A small network was trained on invented records. Each row is its activation on one of them, seen along a few directions.
After each row come some of the record's fields: KOT, PIR, ZAZU, MABOB, BOVA, TUKA.
The largest differences between rows may come from other fields.
(in the rows, 500 means zero)
Random noise pushes rows far along 4 fixed directions. That doesn't count. These rows show it; they differ only by the noise:
[528 514 381 436 830 748 357 435 407 431 533 500 487 548 652 433 672 498
 622]
[430 636 417 494 553 570 417 626 419 566 615 503 512 462 635 320 550 466
 481]
[661 473 844 713 573 502 526 519 441 524 464 279 449 816 427 403 671 584
 385]
[506 594 407 504 638 632 359 548 434 546 555 496 500 495 620 307 584 557
 482]
[717 410 617  88 342 318 658 379 467 430 502 718 537 519 416 685 316 436
 594]
[728 572 354 404 462 531 252 448 535 646 423 635 516 401 504 173 388 871
 321]

[539 518 538 438 486 463 556 550 349 566 517 411 520 540 566 545 431 233
 456] : <KOT:romi PIR:subet ZAZU:ral MABOB:tuv BOVA:lugu TUKA:nima>
[308 507 489 543 697 703 508 507 530 364 490 481 594 563 621 546 675 446
 741] : <KOT:fidu PIR:rike ZAZU:bev MABOB:beva BOVA:tudug TUKA:zun>
[545 577 570 628 363 374 453 495 509 507 444 453 521 274 474 372 504 878
 402] : <KOT:fidu PIR:subet ZAZU:bev MABOB:tuv BOVA:dufab TUKA:vib>
[636 281 576 499 802 592 506 254 520 334 438 478 441 602 507 635 525 464
 679] : <KOT:fidu PIR:subet ZAZU:bev MABOB:tuv BOVA:tudug TUKA:vib>
[777 436 281 311 554 411 184 278 506 496 367 679 486 272 429 478 417 764
 459] : <KOT:romi PIR:subet ZAZU:bev MABOB:tuv BOVA:dufab TUKA:logir>
[438 189 666 484 865 718 722 237 544 276 397 345 476 805 424 812 588 194
 907] : <KOT:romi PIR:subet ZAZU:ral MABOB:beva BOVA:tudug TUKA:nima>
[536 664 399 651 567 565 507 502 434 387 643 421 467 404 653 471 635 579
 394] : <KOT:fidu PIR:subet ZAZU:ral MABOB:tuv BOVA:taku TUKA:zun>
[547 526 435 197 674 443 462 356 342 433 406 624 545 520 560 765 407 351
 631] : <KOT:romi PIR:subet ZAZU:bev MABOB:beva BOVA:taku TUKA:logir>
[556 374 844 581 833 718 653 431 508 295 367 210 513 875 388 685 693 293
 640] : <KOT:romi PIR:rike ZAZU:ral MABOB:beva BOVA:lugu TUKA:vib>
[343 669 622 431 116 219 652 766 649 729 493 498 599 466 493 325 225 494
 354] : <KOT:fidu PIR:rike ZAZU:bev MABOB:beva BOVA:tudug TUKA:nima>
[493 579 488 190 688 612 524 464 443 363 551 586 530 420 726 628 618 396
 686] : <KOT:fidu PIR:rike ZAZU:bev MABOB:tuv BOVA:lugu TUKA:vib>
[638 435 653 489 471 513 504 403 434 516 497 527 511 698 497 599 493 479
 421] : <KOT:fidu PIR:rike ZAZU:ral MABOB:tuv BOVA:lugu TUKA:zun>
[803 112 748 504 575 469 622 253 401 397 361 358 401 933 285 793 491 521
 583] : <KOT:romi PIR:subet ZAZU:ral MABOB:tuv BOVA:taku TUKA:logir>
[618 419 409 424 735 583 254 320 574 529 398 510 570 471 377 463 497 772
 465] : <KOT:romi PIR:rike ZAZU:ral MABOB:tuv BOVA:dufab TUKA:logir>
[305 561 579 528 435 471 618 651 586 461 627 503 607 373 524 491 465 379
 585] : <KOT:fidu PIR:rike ZAZU:ral MABOB:tuv BOVA:tudug TUKA:zun>
[320 846 417 374 491 494 376 766 457 471 541 397 605 406 698 391 586 503
 531] : <KOT:romi PIR:rike ZAZU:bev MABOB:beva BOVA:dufab TUKA:logir>
[498 573 284 555 635 584 476 400 371 467 665 488 467 371 596 536 632 371
 555] : <KOT:romi PIR:subet ZAZU:ral MABOB:tuv BOVA:taku TUKA:kefa>
[774 390 673 319 136 193 573 358 550 462 485 568 474 514 361 740 273 624
 444] : <KOT:fidu PIR:subet ZAZU:ral MABOB:tuv BOVA:dufab TUKA:logir>
[537 486 463 574 600 722 479 428 622 488 421 584 460 443 490 491 541 610
 538] : <KOT:fidu PIR:rike ZAZU:ral MABOB:beva BOVA:lugu TUKA:zun>
[294 495 559 363 385 364 633 628 490 506 471 553 531 435 544 731 424 273
 522] : <KOT:fidu PIR:subet ZAZU:bev MABOB:beva BOVA:taku TUKA:logir>
[565 443 582 604 580 461 387 460 370 435 557 371 422 661 512 656 595 398
 509] : <KOT:romi PIR:subet ZAZU:bev MABOB:tuv BOVA:dufab TUKA:logir>
[726 386 459 671 811 683 342 319 451 659 353 339 386 742 581 492 615 773
 335] : <KOT:fidu PIR:subet ZAZU:bev MABOB:tuv BOVA:taku TUKA:nima>
[747 555 391 488 382 301 443 413 491 639 529 500 495 530 503 507 389 634
 190] : <KOT:fidu PIR:subet ZAZU:ral MABOB:tuv BOVA:taku TUKA:logir>
[741 412 589 617 437 443 465 345 480 620 386 478 389 768 374 412 366 559
 376] : <KOT:romi PIR:subet ZAZU:ral MABOB:beva BOVA:lugu TUKA:vib>
[479 449 659 473 460 535 734 618 453 442 525 388 540 499 446 755 560 371
 595] : <KOT:fidu PIR:rike ZAZU:ral MABOB:tuv BOVA:taku TUKA:nima>
[428 633 624 675 610 595 551 563 512 536 418 370 564 559 442 430 751 647
 490] : <KOT:romi PIR:rike ZAZU:ral MABOB:beva BOVA:taku TUKA:zun>
[497 478 421 342 110 200 607 425 575 638 613 691 587 341 471 458 198 444
 435] : <KOT:fidu PIR:subet ZAZU:ral MABOB:tuv BOVA:tudug TUKA:kefa>
[518 452 502 514 419 433 436 478 564 580 477 539 491 569 495 571 340 312
 555] : <KOT:romi PIR:subet ZAZU:bev MABOB:beva BOVA:tudug TUKA:logir>
[740 488 286 328 643 483 319 172 460 600 418 710 421 366 573 486 438 739
 312] : <KOT:fidu PIR:subet ZAZU:ral MABOB:tuv BOVA:taku TUKA:zun>
[823 393 733 516 462 467 474 408 566 484 333 443 546 598 279 399 439 762
 364] : <KOT:romi PIR:rike ZAZU:ral MABOB:tuv BOVA:lugu TUKA:vib>
[554 435 522 599 459 548 469 490 484 596 449 502 490 381 550 473 518 528
 467] : <KOT:fidu PIR:subet ZAZU:bev MABOB:tuv BOVA:lugu TUKA:vib>
[647 398 699 286 567 467 509 357 633 479 284 576 440 624 391 521 405 636
 465] : <KOT:fidu PIR:rike ZAZU:ral MABOB:beva BOVA:lugu TUKA:logir>
[317 507 378 924 519 649 432 606 516 574 543 402 398 518 450 159 552 506
 471] : <KOT:romi PIR:subet ZAZU:ral MABOB:beva BOVA:lugu TUKA:vib>
[502 622 582 448 705 570 303 545 506 531 460 407 535 530 624 544 535 665
 433] : <KOT:fidu PIR:rike ZAZU:bev MABOB:tuv BOVA:dufab TUKA:logir>
[378 467 125 370 462 619 287 468 549 619 521 660 600 218 670 336 278 548
 515] : <KOT:fidu PIR:subet ZAZU:ral MABOB:tuv BOVA:tudug TUKA:vib>
[703 427 703 867 579 544 397 387 516 701 455 380 366 781 420 332 631 686
 224] : <KOT:fidu PIR:rike ZAZU:ral MABOB:tuv BOVA:lugu TUKA:zun>
[705 612 237 114 529 460 517 315 511 288 466 756 434 324 607 666 438 589
 595] : <KOT:fidu PIR:subet ZAZU:ral MABOB:beva BOVA:taku TUKA:logir>
[369 618 398 674 662 514 366 589 515 481 530 381 404 525 644 394 629 591
 489] : <KOT:fidu PIR:subet ZAZU:bev MABOB:beva BOVA:dufab TUKA:logir>

Here are new rows. What are their fields?
[160 591 274 907 815 780 378 593 491 296 607 323 362 455 622 316 807 586
 602] : <KOT:fidu PIR:subet ZAZU:ral MABOB:beva BOVA:dufab TUKA:logir>
[538 254 516 341 575 566 608 253 667 345 319 535 588 529 392 663 415 507
 688] : <KOT:fidu PIR:subet ZAZU:ral MABOB:beva BOVA:tudug TUKA:nima>
[288 465 619 561 217 331 727 792 403 547 699 559 535 482 439 581 362 146
 579] : <KOT:romi PIR:rike ZAZU:bev MABOB:tuv BOVA:lugu TUKA:vib>
[364 535 354 326 520 635 415 566 544 560 399 632 594 395 483 339 318 500
 581] : <KOT:romi PIR:rike ZAZU:ral MABOB:beva BOVA:lugu TUKA:vib>
[685 471 482 426 409 390 549 400 381 555 610 567 408 554 513 560 397 316
 482] : <KOT:romi PIR:subet ZAZU:ral MABOB:tuv BOVA:lugu TUKA:vib>
[369 563 682 415 414 449 588 563 554 483 423 548 621 493 483 493 455 464
 434] : <KOT:fidu PIR:rike ZAZU:ral MABOB:beva BOVA:lugu TUKA:zun>
[472 436 472 368 445 418 533 465 510 499 605 539 583 497 438 662 503 491
 669] : <KOT:romi PIR:rike ZAZU:ral MABOB:tuv BOVA:dufab TUKA:logir>
[465 452 496 645 561 513 429 453 459 514 529 369 404 543 472 406 600 548
 302] : <KOT:fidu PIR:subet ZAZU:ral MABOB:tuv BOVA:taku TUKA:logir>
[414 485 341 310 465 447 479 456 539 546 535 692 508 391 565 642 235 175
 677] : <KOT:romi PIR:subet ZAZU:bev MABOB:beva BOVA:tudug TUKA:logir>
[315 618 435 517 360 450 441 739 502 657 582 556 558 358 576 227 371 499
 334] : <KOT:fidu PIR:rike ZAZU:ral MABOB:tuv BOVA:lugu TUKA:vib>
[544 542 194 556 617 605 183 432 428 631 493 633 475 337 728 314 548 601
 333] : <KOT:fidu PIR:subet ZAZU:bev MABOB:tuv BOVA:lugu TUKA:zun>
[289 482 707 389 400 419 837 538 503 392 612 471 627 621 459 770 525  67
 805] : <KOT:romi PIR:rike ZAZU:ral MABOB:beva BOVA:tudug TUKA:zun>
[381 621 468 798 610 628 371 683 368 600 594 274 468 579 705 270 600 393
 328] : <KOT:fidu PIR:subet ZAZU:ral MABOB:tuv BOVA:lugu TUKA:vib>
[554 522 638 744 493 461 597 557 463 532 584 357 370 568 586 437 595 462
 359] : <KOT:fidu PIR:subet ZAZU:ral MABOB:tuv BOVA:lugu TUKA:vib>
[616 524 317 250 336 468 486 555 528 477 528 701 603 209 482 451 352 534
 525] : <KOT:romi PIR:rike ZAZU:ral MABOB:tuv BOVA:lugu TUKA:vib>
[510 352 718 674 179 348 716 513 587 521 598 533 487 582 279 521 386 504
 356] : <KOT:fidu PIR:rike ZAZU:ral MABOB:tuv BOVA:lugu TUKA:zun>
[611 531 590 427 282 223 823 472 290 380 781 592 446 543 503 910 413 140
 628] : <KOT:romi PIR:subet ZAZU:bev MABOB:tuv BOVA:taku TUKA:zun>
[488 624 638 225 129 220 595 642 586 642 376 707 690 360 400 443 205 551
 340] : <KOT:fidu PIR:rike ZAZU:bev MABOB:beva BOVA:lugu TUKA:zun>
[259 456 249 561 673 735 335 494 513 519 579 515 526 354 702 366 447 431
 637] : <KOT:fidu PIR:subet ZAZU:ral MABOB:tuv BOVA:tudug TUKA:vib>
